These are the activations of a small network on made-up records, seen along a few directions, one row for each record.
Records have a field called T. Each example row is followed by its value.
The largest differences between rows may come from other fields.
In the rows, 500 means zero.
Random noise pushes rows far along 4 fixed directions. That doesn't count. These rows show it; they differ only by the noise:
[586 488 566 472 375 459 451 490 481 577 449 532 570 426 580 485 455 480
 436 519 454 543 477 477 589 476]
[702 422 515 483 391 503 531 487 454 604 502 469 543 441 565 504 541 528
 624 507 531 621 415 506 576 459]
[412 510 534 536 340 524 513 539 480 369 494 613 545 431 309 529 595 455
 474 539 576 469 534 565 391 556]
[440 525 533 465 423 478 454 504 505 477 524 552 547 500 552 505 501 429
 383 500 473 408 529 444 498 468]
[606 505 558 454 395 396 428 411 453 569 407 462 560 380 658 487 469 557
 408 472 411 475 445 415 637 400]
[519 448 497 498 412 588 552 590 511 505 617 576 534 562 444 520 564 388
 582 542 592 554 510 541 429 540]

[399 371 637 631 493 539 622 743 549 438 464 584 511 520 260 530 407 261
 520 673 556 439 788 609 398 725]	t3
[447 552 570 449 451 578 410 651 613 642 670 724 604 705 593 505 301 204
 386 574 449 596 552 500 455 646]	t11
[436 503 665 560 389 481 445 613 553 558 279 638 582 406 448 443 274 365
 293 632 416 545 663 571 558 663]	t3
[579 288 527 530 694 549 709 692 527 542 643 379 432 682 594 541 482 276
 779 557 603 356 696 454 443 519]	t5
[431 599 533 506 486 419 407 419 488 465 390 450 509 410 591 495 481 571
 385 459 399 354 501 388 515 431]	t16
[712 267 571 616 566 436 700 561 429 540 387 297 457 390 465 540 515 523
 780 559 552 474 608 517 561 527]	t6
[612 602 544 353 452 337 345 321 470 613 468 466 576 491 859 535 407 547
 351 383 328 379 386 291 659 336]	t4
[462 511 460 506 592 614 485 523 545 511 543 558 479 583 442 447 509 484
 555 510 510 637 449 528 450 537]	t16
[261 640 555 437 523 449 387 506 564 486 581 614 514 665 608 508 413 308
 252 489 407 244 598 385 418 497]	t11
[375 630 526 488 351 381 430 352 413 275 423 501 546 344 461 573 624 576
 344 431 473 216 535 414 429 435]	t1
[519 562 573 471 261 565 444 594 493 523 552 704 604 526 445 544 459 329
 459 590 531 600 543 569 438 631]	t7
[514 559 378 384 629 425 478 304 452 455 574 242 417 533 785 543 660 675
 532 306 458 251 397 242 550 249]	t9
[296 547 476 443 581 490 443 505 592 436 615 580 513 627 581 504 450 374
 296 457 451 330 544 429 449 455]	t1
[327 387 422 669 645 485 676 530 490 321 465 442 356 444 260 425 615 564
 634 474 574 384 574 600 448 512]	t6
[270 558 499 492 614 512 476 569 591 492 631 573 486 673 530 489 404 306
 305 513 474 328 659 473 411 539]	t1
[655 425 510 487 559 455 521 459 485 647 409 347 488 478 749 473 408 534
 533 487 423 494 498 415 648 421]	t3
[360 618 641 504 334 419 342 507 525 459 408 704 619 441 437 520 352 376
 248 526 389 450 564 480 456 598]	t16
[543 434 407 497 672 404 626 364 402 417 549 249 385 508 617 535 649 601
 706 352 577 242 481 392 432 292]	t10
[386 647 533 431 350 485 406 471 470 400 587 602 569 529 547 575 558 416
 378 467 475 309 526 400 397 487]	t4
[783 493 476 461 336 412 497 300 366 518 420 417 534 331 536 579 623 732
 697 408 536 608 268 506 567 401]	t9
[630 466 560 432 603 445 484 546 526 677 572 389 496 607 805 522 372 411
 513 513 387 400 556 344 633 432]	t4
[375 633 416 468 528 366 457 263 415 254 401 326 420 346 553 553 700 750
 409 346 468 194 443 339 480 303]	t7
[493 460 654 545 458 387 511 545 504 470 324 495 527 401 474 516 388 430
 400 593 422 354 678 490 563 560]	t12
[251 611 530 509 380 425 497 462 421 141 503 558 527 430 334 585 677 437
 441 433 594 105 641 414 248 456]	t13
[341 600 474 462 412 507 444 464 479 348 593 556 519 488 462 547 628 498
 415 453 518 337 481 457 382 450]	t9
[704 370 568 484 450 526 572 602 456 655 561 474 560 546 651 513 426 333
 680 524 540 566 563 468 528 534]	t5
[648 376 563 496 614 430 564 516 496 717 472 400 490 550 738 466 341 401
 566 502 449 481 567 439 621 462]	t8
[517 445 413 503 547 524 601 476 493 438 644 465 489 587 507 571 597 471
 643 462 589 452 489 490 404 475]	t12
[351 430 500 559 726 557 516 628 571 544 476 516 491 586 499 392 319 381
 389 547 450 517 645 513 498 579]	t8
[588 378 376 434 617 607 680 566 462 483 851 350 455 755 671 584 688 339
 863 404 682 328 538 365 329 392]	t10
[487 543 507 469 421 520 460 532 525 510 577 632 562 561 495 543 447 396
 452 520 513 557 500 533 455 563]	t7
[551 491 469 542 597 542 482 484 493 505 425 485 470 424 423 412 470 594
 585 494 503 705 440 567 507 488]	t14
[364 499 481 398 546 621 527 665 605 541 839 608 547 872 696 547 464 111
 454 532 530 316 681 365 373 535]	t12
[534 583 555 468 437 396 396 385 461 519 352 424 510 371 625 489 479 613
 402 442 384 449 436 374 598 436]	t11
[597 468 525 518 542 423 462 447 489 582 359 369 479 376 625 429 463 624
 538 458 432 520 429 422 605 364]	t15
[398 432 684 555 582 338 506 591 530 496 326 463 519 452 594 495 286 333
 301 594 358 223 787 390 593 542]	t6

Here are new rows. What is T for each?
[619 557 558 401 291 542 446 520 471 585 600 616 596 579 618 565 512 372
 546 512 509 526 459 449 481 519]	t4
[578 525 319 430 741 464 487 263 441 489 532 235 403 474 698 468 651 811
 591 318 460 462 295 357 597 257]	t9
[566 557 531 509 492 445 376 415 460 584 285 496 544 340 495 410 394 689
 374 488 378 669 389 522 638 492]	t4
[486 548 451 430 758 429 363 398 555 659 444 374 496 539 838 373 296 585
 243 433 282 470 474 353 718 357]	t1
[417 466 521 532 557 551 546 621 571 579 594 588 497 648 482 480 378 295
 454 585 517 525 635 566 439 604]	t12
[464 572 511 456 574 433 435 440 495 562 546 468 477 590 690 499 445 500
 403 447 413 414 494 397 548 408]	t4
[224 689 573 491 485 398 335 421 529 348 379 538 507 413 546 491 445 496
 177 457 344 235 588 351 471 463]	t16
[191 583 369 529 675 499 465 405 504 246 472 465 420 459 323 450 662 700
 364 414 516 333 445 486 382 396]	t9
[561 513 518 518 458 508 516 506 478 577 529 529 504 504 455 515 502 500
 574 510 536 577 464 558 468 537]	t4
[563 516 650 448 484 287 344 410 509 676 309 486 614 399 815 461 189 452
 185 475 240 431 559 351 747 454]	t3
[468 441 478 514 562 574 587 587 548 558 637 536 470 676 486 505 468 331
 562 543 564 505 584 556 412 561]	t12
[461 438 394 434 581 645 576 602 554 524 835 486 478 767 613 534 600 317
 613 468 591 430 521 431 385 455]	t1
[483 580 523 479 375 362 407 321 436 386 350 514 539 289 453 529 566 693
 395 415 451 436 362 489 530 406]	t9
[484 468 427 521 501 629 566 551 523 446 555 500 427 511 369 493 618 539
 624 506 610 631 431 594 422 520]	t7
[599 549 520 465 545 454 371 399 480 632 340 461 522 389 603 403 379 666
 382 461 352 690 371 465 687 458]	t4
